A small network was shown many inputs. Here are its activations along a few directions, one row for each input.
In each table, some parts of the input vary, and every possible input appears once, in random order.
A made-up example of a description, with smaller parts first: one of 8 places around a ring, together with either a single point or one of 9 places around a ring or (one of 2 separate values, together with one of 6 places along a line).
Shared parts are said once, and a part with two or three values counts as separate values.
(in the rows, 128 means zero)

Other details of the inputs vary at random and push rows far along two fixed directions, the same in every table; ignore that.

Table:
R1: [162 140 167 141 154 114 138 114 125 105 125  74 128 166]
R2: [ 53 117 102 109 155 155 129 190 117 176 121 165  72 116]
R3: [136 168  82 119  93 105 101 148 136 186 100 182 104 117]
R4: [150 136 185 163  99 110 132  93 129  91 133  79 167 137]
R5: [ 21  96 100 137 143 137 151 158 161 157 133 155 107 101]
R6: [160 123 117  95 118 138 103 122 116  92 149 100 114 115]
R7: [150 121 181 138 138 137 125  74 134  90 135  92 157 118]
R8: [ 54  83  89 106 138 175 143 165 119 157 127 187 120 103]
R9: [108  90 111 159 184 157 152 142 120 104 120 113 141 152]
R10: [ 90 107 150 150 158 177 158 173 102 118 108  91 106 144]
R11: [172 161  99 133 103  85 113 130 129 159 141 165 128 135]
R12: [189 180 118 106 105 103  81 104 120 144 123 161 131 132]
R13: [121 108 154 160 159 151 156 171 113 106 142  94 128 153]
R14: [182 124 152 139 148 119 114  92 111 100  96 102 142 152]
R15: [147 114 150 119 132 121 125  93 126 109 100 111 162 137]
R16: [ 79 150  96 118 117 100 122 134 181 178 153 185 116  86]
R17: [137 177 137 103  87 108  91  96 143 154 147 161 134  90]
R18: [139 175 144 122  68 104 113  96 147 155 129 144 123 102]
R19: [167 166 118 109 105  98  91 106 107 150 112 160 115 133]
R20: [ 43  92 112 153 132 154 153 169 142 148 155 145 127 101]
R21: [127  91 141 174 145 144 156 139  96  94 115  96 137 168]
R22: [177 164  87  73  95  74  73 115 167 137 154 154  95  99]
R23: [176 119 158 123 134 131 119  82 129  94 115 109 177 141]
R24: [110  86 146 157 128 140 168 126 106  97 120  99 160 155]
R25: [104  74 113 132 166 157 156 148 135  58 150  79 114 140]
R26: [149 146 170 148 105 147 132  95 130 103 130  93 159 113]
R27: [ 81 109  77 138 141 166 144 181 121 155 115 174 104 122]
R28: [ 27  99 114 120 131 161 134 156 128 158 126 164 103  86]
R29: [115 148  98  85  88 103 106 118 130 182 118 191 118 110]
R30: [104 106 144 150 163 188 164 174 105 114 127  98 112 135]
R31: [131 159 115  97 132  88 104 142 148 184 124 165  84 112]
R32: [165 188 132  95 118 103  91 132 123 161 140 150 108 119]
R33: [186 181  91  87  64  92  85 122 150 137 156 139 100 106]
R34: [158 139 155 140 160 123 138 128 134 106 137  97 131 155]
R35: [171 173 128 102 135  91  95 121 143 164 139 144 110 118]
R36: [107  77 140 157 140 160 169 146 115  90 129 111 169 149]
R37: [169 164 128 109  92  68 115  80 150 143 123 144 150 144]
R38: [ 76 104  77 138 157 126 141 160 132 157 116 159 104 137]
R39: [145 125 153 133 100 141 139 101 110 107 105 107 156 151]
R40: [201 128 152 136 154 124 118  82 109  91 113 104 150 150]
R41: [184 138 163 137 106 145 143  91 113  86 113  95 178 141]
R42: [103  98 150 161 157 146 156 168 105 119 130  84 117 159]
R43: [152 129 183 133 130 117 120  64 131 100 120  80 156 121]
R44: [ 83 101  53 115 120 126 134 194 145 144 163 146  90  96]
R45: [ 98  88 124 141 163 152 170 124 125 101 129 114 158 143]
Description of these inputs: one of 5 places around a ring, together with either a single point or (one of 2 separate values, together with one of 4 places along a line).
- The inputs of R45 and R23 match in every part but the place on the ring of 5. If R25 is changed in the same way as R45 into R23, which row does it become? => R22
- The inputs of R37 and R29 match in every part but the place on the ring of 5. If R16 is changed in the same way as R37 into R29, which row does it become? => R17

Table:
R46: [191 140 145 126 131 126 122 101 121  79 139  89 154 147]
R47: [129 150  95 120 111 103 112 136 160 155 154 154 118 105]
R48: [114 131 120 144 142 122 145 151 137 150 129 138 124 133]
R49: [ 89 109 130 126 137 138 128 124 128 128 118 137 123 113]
R50: [104 100 121 155 144 151 158 138 118 117 124 129 143 142]
R51: [117 125 133 136 155 143 131 153 112 139 128 130 119 136]
R52: [110 106 116 122 134 161 139 155 115 104 134 112 114 125]
R53: [120 115 116 121 140 158 128 149 114 128 116 130 103 125]
R54: [111 169 114  96  88 103 109 129 157 176 145 164 107  92]
R55: [104 116 111 137 118 119 139 135 122 140 120 141 124 131]
R56: [105 118 126 129 151 130 131 149 115 140 120 126 105 138]
R57: [111 122 123 140 141 118 141 146 137 139 123 131 119 141]
R58: [111 108 124 145 133 130 147 126 124 117 119 127 139 147]
R59: [ 99  96 122 126 127 139 139 128 117 132 108 137 135 126]
R60: [ 99 109 113 132 128 128 133 145 137 125 140 119 110 113]
R61: [118 154  91 123  95  99 117 143 138 183 136 190 121 113]
R62: [115 117 114 125 130 137 134 126 129 144 117 153 147 125]
R63: [102 117 124 140 136 120 144 153 128 144 120 127 112 134]
R64: [100 127 130 124 120 145 122 126 128 135 122 141 123 108]
R65: [178 135 176 148 114 140 127  97 118  65 136  55 150 142]
R66: [109 106 135 131 121 160 142 126 111 122 107 124 143 130]
R67: [188 206  94  93  64  39  74  97 175 176 155 166 115 102]
R68: [160 136 179 128 117 113 126  84 129  92 132  79 149 133]
R69: [129 103 122 133 167 160 138 141 118 110 121 122 121 139]
R70: [117 113 104 113 131 129 129 145 124 118 134 125 111 122]
R71: [122 136 130 143 130 122 138 153 129 151 131 138 124 129]
R72: [108 128 131 128 129 140 120 126 129 138 129 150 134 107]
R73: [188 114 164 136 153 140 127  95 109  67 113  74 144 163]
R74: [117 104 136 134 130 153 139 127 112 126 116 135 152 129]
R75: [103 125 133 144 132 142 148 157 123 138 120 120 114 134]
R76: [108 128 124 128 137 136 124 118 138 137 127 149 135 111]
R77: [191 136 152 126 124 130 119 110 112  78 141  89 153 143]
R78: [170 132 190 143 137 134 137  81 128  74 139  70 169 142]
R79: [106 119 147 131 132 144 138 131 133 126 144 123 135 113]
R80: [106 116 139 138 153 161 139 154 106 125 118 110 111 142]
R81: [235 179 153 114 105  95  88  84 119 117 128 115 144 139]
R82: [191 166 163 121 106  93  97  59 136 106 121 111 160 134]
R83: [222 201 149 117 110  73  89  85 132 142 133 124 141 149]
R84: [109 118 122 130 158 133 132 147 124 135 121 131 112 145]
R85: [136 161  69  83 100  79  97 139 159 171 147 183  99 107]
R86: [117  94 120 125 156 149 134 144 111 115 113 120 105 132]
R87: [ 95 101 146 131 145 142 148 124 138 106 135 108 134 127]
R88: [ 95 102 110 123 131 137 138 130 131 142 110 152 136 127]
R89: [ 85 105 119 147 127 159 152 150 113 126 117 133 125 133]
R90: [129 168  89 107  89  88  98 145 160 179 160 177 106  92]
- The inputs of R59 and R63 match in every part but one. If R74 is changed in the same way as R59 into R63, which row does it become? => R71
- The inputs of R72 and R61 match in every part but one. If R49 is changed in the same way as R72 into R61, which row does it become? => R55
- What is each input in this table made of? => one of 5 places around a ring, together with one of 9 places around a ring
- A walk changes only the place on the ring of 9. It starts at R82 and steps to R87. List the rest of the walk in order. => R67, R85, R73, R84, R57, R58, R88
